These are the activations of a small neural network, seen along a few directions. Each row is one input.
In each table, some parts of the input vary, and every possible input appears once, in random order.
Descriptions start from the smaller parts, as in this example, which fits no table here: one of 2 separate values, together with either a single point or one of 11 places around a ring or (one of 5 places around a ring, together with one of 6 places along a line).
Shared parts are said once, and a part with two or three values counts as separate values.

Other details of the inputs shift rows strongly along two fixed directions, in all tables alike. That doesn't count.

Table:
R1:  -8  -9 -75  77  35  40 -54  46 -32  13  10 -17  14 -91
R2:  -5  32  98 -29  27  31 -47 -37 -32  80  36 -47 114  65
R3: -26  20  38 -25 -22  35  49 -39  32   9 -36  -8  27  46
R4:   2  13  30 -15   0 -45  10 -27  16 -45 -12  22 -55  14
R5: -35  20  43 -39 -19  24  56 -46  16  38 -26 -10  28  38
R6:  12   5 -58  72  37  26 -86  58 -47   0  50 -29  -7 -87
R7:  -7   9  78 -68 -43  71  32  12  -8  80  49 -65  84  68
R8:  14  13  17   5   5 -27  -3 -13  23 -68 -16  18 -54  11
R9: -11  14  78 -24  38 -16  11 -62  10  41 -37  11  80  80
R10:   40  -22   30  -36   -4 -106   40    2   47 -102  -41   64  -87   45
R11:  13 -22  -8 -16 -11 -92  52 -35  59 -84 -79  78 -79  37
R12:    8  -22 -107   81   42   -2  -63   38  -42   -4   13   13  -11 -104
R13: -48  21  54 -38 -28  87  46 -39  -1  87   3 -53  77  31
R14:    3   -8  -48   66   36   28  -81   47  -56   12   55  -33  -14 -103
R15: -20  19  27 -40 -27  19  52 -55  21  26 -22   1  36  56
R16: -34  18  33 -34 -35  92  33 -43  -3  79  12 -47  89  40
R17: -16  34  61 -51 -38  77  11 -37  -9  62  48 -56  68  58
R18: -14  25  62 -48 -37  82   9 -40  -7  48  43 -56  59  53
R19:  18 -37   8 -25  -6 -96  65  -8  59 -91 -84  81 -69  36
R20: -29  34  72 -44 -29  66  16 -29 -11  67  38 -57  51  39
R21: -11  43  65 -44 -28  25  27 -31  19  12   7 -24  21  67
R22:  29 -25 -50  39  27  -4 -61  90 -49  18  60 -19   6 -67
R23:   16  -49  -96   69   39  -18  -49   91  -39    4   10   15   -4 -101
R24:  31 -24 -73  59  29 -24 -79  62 -36 -18  45   0 -40 -76
R25:  -2  -7   7 -11   9 -89  56 -51  52 -88 -86  74 -90  15
R26:    1   -8 -100   87   48    0  -62   56  -36   -5    2    7  -11 -103
R27:   13   -1   36  -16    3  -85   26  -45   42 -108  -47   56 -106   22
R28:   35   -9    6  -18   -5 -102   14  -16   42  -94  -32   61  -96   36
R29:  28 -23 -58  44  29  -1 -69 100 -57  28  67 -22  12 -76
R30:   20  -33    3  -26   -4 -104   66   -5   56  -86  -83   84  -70   36
R31: -17  32  65 -52 -39  84  12 -39  -9  63  48 -60  71  59
R32:   2  -4 -50  63  37  19 -80  48 -57  14  55 -28 -13 -98
R33:  16  -6 -53  51  25  30 -79  33 -49   3  58 -24  -2 -71
R34: -20   1  34 -45 -41  29  54 -34  28  39 -21 -10  38  62
R35: -27   4  51 -61 -43  67  61   6   1 103   9 -43 105  62
R36:  23 -15 -68  54  23   8 -83  67 -50  21  64 -24  -5 -74
R37:   16  -20  -17    3    5  -85   38  -54   54 -117  -82   85  -92   12
R38: -16  -5  12  -5   2 -20  38 -38  27 -32 -50  26 -35   0
R39: -16  36  59 -52 -37  73  11 -36 -10  64  48 -54  69  59
R40:  -7  29  62 -29 -23  37  18 -30  20  -6   3 -27  10  49
R41:    2   -6 -103   87   49   -7  -62   56  -36   -6    1   11  -14 -102
R42: -21  46  59 -33 -29  81   6 -14  -8  67  42 -65  69  48
R43:  -6  -4 -82  75  38  23 -53  48 -35  13   8  -9   9 -88
R44:    7   -3  -10    9   11  -79   39  -34   57 -107  -89   74  -84   13
R45:  25 -30 -42  38  24  15 -61  86 -48  18  61 -29  11 -67
R46:    6  -23 -103   67   28   -1  -57   64  -44   38   24    0   10  -87
R47:    2  -13   -5    2   16  -95   46  -44   50 -101  -87   80 -102   -1
R48:   40  -14   29  -40   -4 -115   42    5   45  -93  -38   67  -82   51
R49:   18  -22  -22   -8   -3 -108   45  -26   55  -88  -79   87  -87   27
R50: -20  17  35 -45 -31  15  60 -62  28  15 -32   6  29  63
R51:  22 -10 -69  53  23   3 -83  70 -52  29  68 -23   0 -73
R52: -10  14  62 -53 -45  71  15 -16  -1  64  44 -60  58  62
R53:  29 -24 -69  56  26 -11 -78  61 -38 -12  48  -7 -32 -75
R54:  -6  33  61 -57 -34  22  28 -50  14  15  18 -17  25  73
R55: -35   8  49 -33 -21  41  54 -50  22  25 -29 -17  25  30
R56: -20  43  59 -32 -28  80   5 -14  -7  60  40 -63  64  45
R57:   3 -23 -16  -2 -10 -35  26 -15  31 -34 -44  37 -34  11
R58: -30  10  28 -40 -42  70  38 -17   1  97  13 -44  86  50
R59:   9 -30 -83  50  29  -5 -38  88 -45  43  20   1  27 -79
R60:   1   1  32  -7   1 -20   5 -27  13 -50 -11   9 -54   1
R61:   20  -27    2  -29   -4 -110   68   -5   55  -82  -82   87  -67   40
R62:  -2 -15 -83  64  28  31 -53  29 -43  24  22  -8  20 -85
Each input here is: one of 2 separate values, together with either a single point or (one of 5 places along a line, together with one of 6 places along a line).
The inputs of R19 and R45 match in every part but the choice among 2 separate values. If R1 is changed in the same way as R19 into R45, which row does it become?
> R40
The inputs of R50 and R39 match in every part but the choice among 2 separate values. If R25 is changed in the same way as R50 into R39, which row does it become?
> R20
Change only the place on the line of 6 in R48. List by row number the other rows that result.
> R7, R10, R22, R29, R45
Change only the choice among 2 separate values in R2. List by row number the other rows that result.
> R9
Change only the place on the line of 6 in R47. List by row number the other rows that result.
> R5, R13, R25, R38, R55

Table:
R63: -10  11  -4  -2 -13  27  -5  -7  -8  19  17 -17   8  -5
R64:   4  -4   0  -2   1 -12   7  17   3  -2  -5   6   0   4
R65:   0  -8 -13  -1 -15  14   2   6   0   8  11  -7   2  -4
R66:  18 -15 -45  26  13 -29 -25  33  -8 -17   4  16 -21 -28
R67:  -3   4   8 -17 -15  24   8  10  -3  39  16 -23  38  21
R68:   9  -9 -13  14  18 -20 -23   9 -13  -3   8   8  -5 -16
R69:  12 -13 -23  25  27 -30 -30  17 -16 -15   5  14 -16 -31
R70: -17 -17 -64  47  30 -14   2  -3  -1   2 -52  34   5 -48
R71:  -5  10  13   5   6  25 -14  -3  -8  14  11 -19  19   0
R72:  -4  15  13  -5  -4  25  -6 -15  -4  12  13 -16  22  14
R73:   5  -2   0   0   4  -2 -12  -3 -10  16  15  -3  14   5
R74:   9  -1  19 -16  -2 -74  40 -38  47 -90 -57  56 -86  26
R75:  15 -14 -37  26  18 -28 -21  37  -9 -16   0  17 -19 -32
R76: -16  16  16 -13 -17  40   7 -11  -6  33  17 -28  23   8
R77:  11 -13 -28  25  18 -26 -16  38  -8 -15  -3  14 -17 -32
R78:  -2  -7  -4  -2  -5  15   6  12  -3   7   6  -8   3 -10
R79:   0   0 -20  20   8  -4 -13   7  -7 -12   4   1 -24 -29
R80:   6   2 -12  23  17  -4 -27   4  -7 -16   3   2 -11 -20
R81:  16 -13  18 -30 -16 -75  54 -35  55 -91 -61  62 -81  42
R82: -11  13   8  -9 -15  27   4 -12  -3  19  13 -19  10   5
R83:  -5  15  16  -5  -2  25  -6 -13  -3  13  11 -17  22  13
R84: -18  15  24 -12 -11  40  10  -7  -5  34  13 -29  23   5
R85: -14  16  88 -68 -29   5  56 -52  29  19 -19  -6  31  88
R86:  -3   7  12   8  10  14 -14  -1  -5   3   3 -12   9  -4
R87:   4 -13 -21  14   8  -5  -4  22  -6 -14  -1   5 -17 -31
R88:  -4  -1  18  -3   9   9 -10   5 -14  26  11 -13  25  -1
R89:  -2  10  53 -55 -31 -12  57 -29  37  -4 -26  10   7  76
R90:   7   7 -16  18   9   4 -26  -2  -9  -9  11  -1  -2 -14
R91:   8  -7 -12  11  14 -12 -22   7 -15   5  13   3   3 -11
R92:  -5  -4   1 -11 -20  25  10   2  -1  19  11 -15  14   7
R93:  -6  -3   6 -11 -15  26  12   5  -2  19   8 -16  15   4
What do these inputs look like to the network?
> either a single point or (one of 5 places around a ring, together with one of 6 places along a line)
A walk changes only the place on the line of 6. It starts at R87 and steps to R78. List the rest of the walk in order.
> R93, R81, R92, R65

Table:
R94:   6  -9 -62  63  41 -23 -48  14 -18 -35  -8  21 -37 -72
R95:   8 -13  14 -26 -10 -45  41  -8  30 -27 -37  35 -18  37
R96:  13 -19  -9  -7   1 -55  25   6  23 -37 -35  41 -33  12
R97:  14 -19   1 -18  -5 -69  42  -6  37 -56 -50  54 -49  27
R98: -25  16 -10  20   3  76 -26   1 -33  67  33 -49  61 -29
R99: -26  15 -11  19  -1  79 -22   1 -31  66  33 -50  57 -30
R100: -26  15 -11  19   1  78 -23   1 -32  67  33 -50  58 -29
R101:   3  -8 -65  65  40 -10 -52  19 -24 -21   1  11 -27 -78
R102:   9  31 121 -97 -54  38  26 -21   9  43  59 -55  49 115
R103:   5 -10 -64  62  37 -21 -44  15 -16 -37  -8  21 -42 -74
R104:  18  20  13  22  18  32 -83  25 -46   6  84 -50  -2 -33
R105:   0  -5  34 -45 -24 -25  56 -18  35  -8 -35  21   0  58
R106:  14 -19   0 -18  -7 -68  42  -6  38 -57 -50  53 -51  26
R107: -12   4  50 -59 -40  13  66 -21  29  27 -19  -5  32  70
What do these inputs look like to the network?
> one of 2 separate values, together with either a single point or one of 6 places along a line
Change only the choice among 2 separate values in R95. List by row number the other rows that result.
> R94
